These are the activations of a small neural network, seen along a few directions. Each row is one input.
In each table, some parts of the input vary, and every possible input appears once, in random order.
Descriptions start from the smaller parts, as in this example, which fits no table here: line(4) and (point or (values(2) and ring(5)) or line(11)).
Shared parts are said once, and a part with two or three values counts as separate values.
In the rows, zero is written as 128.

Other details of the inputs shift rows strongly along two fixed directions, in all tables alike. That doesn't count.

A family of inputs:
R1: [116 100 186 153  95 121 153  84 160 165 114 165 121]
R2: [136 147 118 142 171 132 106 115 117  98 100 103 107]
R3: [110 117  46  61 122 159 102 161 131  92 180 173 159]
R4: [158 123 155 131 121 133 143 135 116 121 116 105  98]
R5: [151 178 172 205 161 110 127 109  87  86 108  62  95]
R6: [119  94 152  83  77 150 154 124 162 162 131 186 122]
R7: [140 170  62  61 170 175 106 159 100  65 132 118 102]
R8: [112 131 112 128 138 129 127 100 120 109 114 129 109]
R9: [136 165 161 174 170 117 134 109 119 112 108  86 102]
R10: [132 102 214 140 103 110 174 128 171 191 107 124 114]
R11: [130 109  99  70 107 167 117 140 133 115 123 164 117]
R12: [121  72 168 171 111 100 132 104 163 165 148 141 168]
R13: [ 94 123 160 144 109 117 146  94 147 148 112 146 123]
R14: [129  99 163 124 101 116 159 127 142 157 110 116 106]
R15: [151 100 138 124  99 120 141 140 146 167 131 124 162]
R16: [124 119 142 166 136 108 128 101 121 125  94  99 106]
R17: [102 115  32  47 146 166 129 195  60 133 142 218 117]
R18: [136 152 133 147 170 127 122 112 117 102 107 101 103]
R19: [130 175  38  83 170 181  84 117  81  32 137 145 107]
R20: [157 138 117 160 156 115 114 160 100  85 158  64 138]
R21: [165 169 171 168 143 119 140 144  90  96 116  58  91]
R22: [119 117 119 129 120 105 126 107 148 154 142 156 155]
R23: [108 134  45 100 153 151  84 130 118  65 175 157 164]
R24: [ 82 165  84  70 137 182  89 122 143 111 130 189 137]
R25: [ 93 130 165 156 107 122 132 102 146 156 110 138 123]
R26: [140 167  51  89 164 160  97 157  77  52 123  83  94]
R27: [152 119 131 179 131 110 125 116 125 134 124 100 160]
R28: [109 144 138  81 113 159 121 152 150 150 123 152 126]
R29: [110 120 120  84 102 144 147 132 142 136 130 150 113]
R30: [150  63 186 154  72 104 163 133 174 209 121 130 171]
R31: [130 161  72 148 171 116  96 134  98  69 158 105 140]
R32: [ 84  96  69  95 140 140 138 149  82 163 127 233 125]
R33: [142 176 158 167 141 120 129 154  94 111 113  47  93]
R34: [124  76 154 141  86 107 143  98 173 194 124 166 178]
R35: [140 186 170 191 180 110 128 117 102  99 102  59 100]
R36: [111 142  35  60 134 153  95 116 129 104 158 187 164]
R37: [127  70 189 114  92 121 154 129 184 200  96 150 124]
R38: [106  79 139 109  91 143 127  91 165 155 109 198 132]
R39: [150 106 139 120 101 113 142 137 146 170 132 124 157]
R40: [139 110 147 158 114  97 136 103 145 167 124 126 159]
R41: [ 84 142  93  75 107 181  95 111 144 112 137 210 138]
R42: [110 156  36  89 154 142  90 128 116  81 167 163 152]
R43: [128  89 111 101 114 140 118 146 146 131 168 147 166]
R44: [155 131 127 124 124 109 133 141 126 145 139 103 143]
R45: [161 141 139 176 151  90 129 159 105 109 146  57 128]
R46: [ 83  98 140 109  93 131 149  86 169 162 121 189 129]
R47: [132  80 174 125  80  92 159 129 175 209 136 150 155]
R48: [166 150 142 175 151  87 133 155 103 118 142  54 123]
R49: [163 179 171 174 143 126 122 156  89 101 115  50  91]
R50: [163 182 188 180 168 106 144 152  97 109 105  30  90]
R51: [133 128 131 192 151  94 119 124 116 105 148  92 142]
R52: [110 121 155 109  96 129 154 132 144 150 121 134 117]
Description of these inputs: values(2) and (point or line(10) or (values(3) and line(5))).
The inputs of R16 and R26 match in every part but the values(2) part. If R13 is changed in the same way as R16 into R26, which row does it become?
> R52
Change only the values(3) part in R50. List by row number the other rows that result.
> R21, R52
A walk changes only the line(10) part. It starts at R43 and steps to R20. List the rest of the walk in order.
> R3, R45, R48, R47, R44, R39, R15, R30
Change only the values(3) part in R18. List by row number the other rows that result.
> R8, R19
A walk changes only the line(5) part. It starts at R37 and steps to R7. List the rest of the walk in order.
> R10, R50, R28

A family of inputs:
R53: [139 146  51  63 133 164 101 156 116  86 155 137 147]
R54: [110 175  67  51 144 200  96 129 109  54 124 152  92]
R55: [ 98 104 158  97  94 149 146 107 157 152 102 180  99]
R56: [ 99 102 156 101  96 150 149 109 151 153 100 183 100]
R57: [103  91 137 112  92 122 139 124 165 166 146 172 157]
R58: [142 176 146 151 162 139 128 126  90  74  99  67  67]
R59: [105  91 136 119  98 118 136 109 169 162 146 176 161]
R60: [109  85 128 119 100 118 131 100 174 164 136 173 166]
R61: [109  82 125 122 102 116 128 101 167 167 134 178 165]
R62: [163 154 127 167 164 107 124 155  92  98 136  54 120]
R63: [100 177  67  58 151 187 109 137  99  86 113 171  93]
R64: [ 94 124 161  89 102 150 149 113 159 166  97 177 102]
R65: [144  95 217 222 114  66 164 123 133 187 116  85 133]
R66: [ 94 122 159  93 102 147 147 115 154 169  95 182 101]
R67: [157  87 216 212 117  68 167 134 133 192 114  81 131]
R68: [152 160 122 184 169 102 113 129  90  90 137  69 124]
R69: [172 151 125 164 157 104 129 153  91 102 132  48 121]
R70: [157 169 128 178 164 111 110 129 101  84 138  61 128]
R71: [125 139  45  70 146 158  99 157 107  88 160 153 142]
R72: [173 148 123 167 158 103 126 153  86 105 130  53 119]
R73: [117 139  34  88 154 155  89 124 108  82 151 164 156]
R74: [134 134  42  71 141 157 106 155 100  95 154 151 145]
R75: [155 168 131 173 157 113 115 145  97  90 138  56 125]
R76: [104  88 135 115  93 120 137 125 159 169 144 177 155]
R77: [123  89 142 101  90 129 138 137 169 168 141 163 158]
R78: [152 157 121 188 171 103 116 130  84  93 135  73 126]
R79: [ 99 129 167  88  98 156 143 113 162 165  96 173 105]
R80: [155 101 216 220 114  70 150  97 160 178 109  74 145]
What is each input in this table made of?
> line(4) and (values(2) or line(5))
The inputs of R54 and R58 match in every part but the line(4) part. If R53 is changed in the same way as R54 into R58, which row does it become?
> R69
List by row number the other rows that have the line(4) part in common with R61.
> R55, R66, R68, R71, R72, R76
A walk changes only the line(4) part. It starts at R80 and steps to R60. List the rest of the walk in order.
> R61, R73
Change only the line(4) part in R65. List by row number the other rows that result.
> R57, R75, R76

A family of inputs:
R81: [145 137 105 144 143 123 115 129 111 103 132 109 133]
R82: [141 134 112 145 142 120 121 131  99 105 144 109 134]
R83: [128 144 131 150 149 129 126 124 108 105 112 110 106]
R84: [ 98 119 117  93 115 141 126 113 147 134 121 175 128]
R85: [115 107 111 102 117 141 115 119 151 138 140 171 154]
R86: [145 136 106 143 143 124 110 129 109 104 134 110 131]
R87: [122  86 228 191 102  79 170  99 162 196  92 115 113]
R88: [ 99 108 119  99 117 152 123 114 140 136 126 178 121]
R89: [100 119 117  96 115 146 129 114 146 134 120 178 129]
R90: [141 135 103 140 142 114 120 127 109 108 137 104 130]
R91: [130 149 137 148 146 128 120 123 107 107 112 112 108]
R92: [132 148 116 142 147 127 110 137 111 103 144 107 135]
R93: [122 108 117  82 100 153 133 139 145 139 131 160 137]
R94: [146 148 122 131 143 129 130 154 100 120 125 102 118]
R95: [129 150 134 149 146 127 125 123 109 106 110 111 109]
R96: [148 142 126 124 136 129 128 145 112 111 124  87 114]
R97: [134 161 142 145 141 134 127 119 116 110 119 101 108]
R98: [ 98 110 114  98 120 150 130 113 145 136 125 176 122]
R99: [124 103 121  79 101 151 135 143 151 131 136 160 129]
R100: [121 109 115  80 102 151 135 138 148 141 131 158 136]
R101: [117 102  97 103 109 132 128 119 144 139 143 169 151]
R102: [145 137 110 143 147 127 109 127 114 106 133 109 133]
R103: [117 105 102  98 115 134 119 115 155 139 137 166 151]
R104: [136 146 116 140 154 125 116 130 118 106 136 105 139]
R105: [130 102 240 191  93  88 174  95 170 200  98 109 116]
R106: [145 147 120 128 151 125 135 158 102 122 129 106 113]
R107: [105 114 110 102 114 138 124 127 152 139 148 168 156]
R108: [128 144 133 149 148 129 122 124 106 106 114 111 105]
R109: [127 145 130 149 150 127 128 122 111 107 112 108 106]
R110: [140 135 109 144 144 117 128 130 103 106 142 106 136]
R111: [122 108 120  81 100 153 128 139 143 140 133 161 135]
R112: [145 137 104 143 145 121 117 127 114 105 132 107 132]
R113: [142 144 122 126 136 127 127 147 108 122 121  91 117]
R114: [112 109 107  97 119 135 118 117 156 139 138 166 154]
R115: [132 157 142 143 141 123 126 117 119 115 115 101 108]
R116: [115 108 108 102 118 141 119 119 153 138 138 170 156]
R117: [144 145 121 130 137 132 130 149 107 120 121  94 118]
R118: [119 112 117  85 114 143 133 150 134 152 137 174 132]
R119: [152 135 135 125 134 134 127 151 114 102 130  94 107]
R120: [106 127 125  94 107 152 122 113 147 136 126 177 129]
R121: [116 112 112  80 116 136 137 148 139 153 137 169 131]
R122: [138 134 110 140 143 112 126 129 104 107 142 104 134]
R123: [105 113 112 103 113 139 122 128 150 138 148 169 156]
R124: [128 152 113 146 143 120 119 142 115 107 146 106 134]
R125: [142  83 201 187 103  84 158 104 167 192 111 115 142]
R126: [140 134 110 145 142 119 126 131 100 104 142 108 136]
R127: [144 145 122 131 136 134 128 150 104 118 120  95 119]
R128: [105 129 120  93 110 150 128 111 151 136 125 174 130]
R129: [130 154 136 143 144 122 126 119 115 110 112 104 109]
R130: [143 135 103 145 142 120 120 129 105 105 137 108 132]
R131: [151 136 132 125 136 132 134 150 119 104 129  91 108]
R132: [129 151 115 147 141 123 112 143 111 106 148 109 132]
R133: [134 158 142 148 140 130 126 119 115 112 114 105 110]
R134: [142  89 219 177  96  84 176 131 153 211 104 110 125]
R135: [102 130 122  86 109 148 128 109 154 137 130 168 126]
R136: [145 144 124 130 135 134 123 150 103 119 122  96 118]
R137: [129 148 114 138 148 120 115 134 117 106 142 102 135]
R138: [102 117 110 107 107 136 124 134 149 139 152 171 153]
R139: [122 103 119  74 102 145 135 141 154 133 137 156 126]
R140: [133 155 136 148 143 129 126 122 111 107 111 108 110]
R141: [119 113 115  85 107 146 130 145 134 152 134 170 136]
R142: [145 147 121 128 150 128 132 159  99 120 129 108 114]
R143: [136 145 117 141 152 127 114 132 115 105 136 107 139]
R144: [142  82 201 188 102  86 156 106 164 190 111 117 143]
R145: [108 111 111  95 119 134 119 120 154 139 142 165 156]
R146: [134 155 139 147 143 129 121 122 109 108 113 109 109]
R147: [144 147 122 127 142 122 129 152 104 123 125  98 115]
R148: [100 118 108 101 108 129 123 132 152 140 152 167 151]
R149: [131 102 243 191  92  91 168  97 165 199 100 112 115]
R150: [143 137 104 139 144 117 115 126 115 106 132 105 131]
R151: [140 144 109 140 154 127 114 127 119 105 133 105 137]
R152: [111 110 115 101 117 141 115 123 149 138 144 171 156]
R153: [129  97 233 193  97  84 172  98 164 197  91 116 118]
R154: [118 101 101 104 106 134 121 120 140 138 145 172 149]
R155: [124 141 130 145 152 126 125 119 111 110 117 104 100]
R156: [126 141 130 149 152 134 125 122 107 107 116 108 102]
The inputs of R94 and R134 match in every part but one. If R144 is changed in the same way as R94 into R134, which row does it become?
> R125
The inputs of R114 and R151 match in every part but one. If R135 is changed in the same way as R114 into R151, which row does it become?
> R105
What is each input in this table made of?
> line(4) and (line(5) or line(6) or line(8))
A walk changes only the line(5) part. It starts at R118 and steps to R141. List the rest of the walk in order.
> R136, R111, R119
Change only the line(6) part in R129. List by row number the other rows that result.
> R84, R87, R115, R135, R155
A walk changes only the line(5) part. It starts at R142 and steps to R94. List the rest of the walk in order.
> R127, R93, R99
Change only the line(8) part in R92. List by row number the other rows that result.
> R82, R85, R86, R102, R132, R152, R154

A family of inputs:
R157: [128 174 140 123 144 146 123 132 112 101 108 107  86]
R158: [108  96  71  47  95 165 118 134 152 130 151 197 150]
R159: [146 145 109 134 150 120 126 142 100 112 131 101 123]
R160: [128 144 111 151 154 120 118 127 104  99 133 110 121]
R161: [132 158 131 122 145 147 135 139 100 103 101 106  84]
R162: [128 154 118 143 151 125 120 141 108 105 141 102 125]
R163: [ 91  71 210 120  70 127 168  87 189 211  91 194 116]
R164: [101 111  84  51 103 167 113 129 163 126 154 201 159]
R165: [144 107 237 220 108  71 165 118 147 196 110  83 130]
R166: [135 149 112 152 151 125 115 125 102 103 130 112 126]
R167: [138 156 117 136 148 128 114 138 116 107 131  95 130]
R168: [ 95 120  78  52 106 160 117 127 157 137 153 204 158]
R169: [138 149 108 144 153 120 119 122 107 104 128 106 125]
R170: [135 140 113 140 151 120 124 147  96 107 136 105 120]
R171: [143 139 111 142 142 127 116 121 112  93 130  97 124]
R172: [112  48 190 125  64 105 166 116 193 230 115 182 155]
R173: [142 145 113 141 148 125 122 146  94 110 133 107 125]
R174: [110  97  74  48 104 166 118 136 152 131 151 203 152]
R175: [143 150 119 134 137 129 118 135 117  96 137  91 128]
R176: [144 141 114 143 151 128 115 122 113  95 129 103 125]
R177: [147  94 228 219 113  68 161 103 152 191  95  81 127]
What is each input in this table made of?
> values(3) and (point or line(6))
The inputs of R168 and R159 match in every part but the values(3) part. If R164 is changed in the same way as R168 into R159, which row does it become?
> R174
Change only the line(6) part in R171. List by row number the other rows that result.
> R160, R166, R169, R176, R177
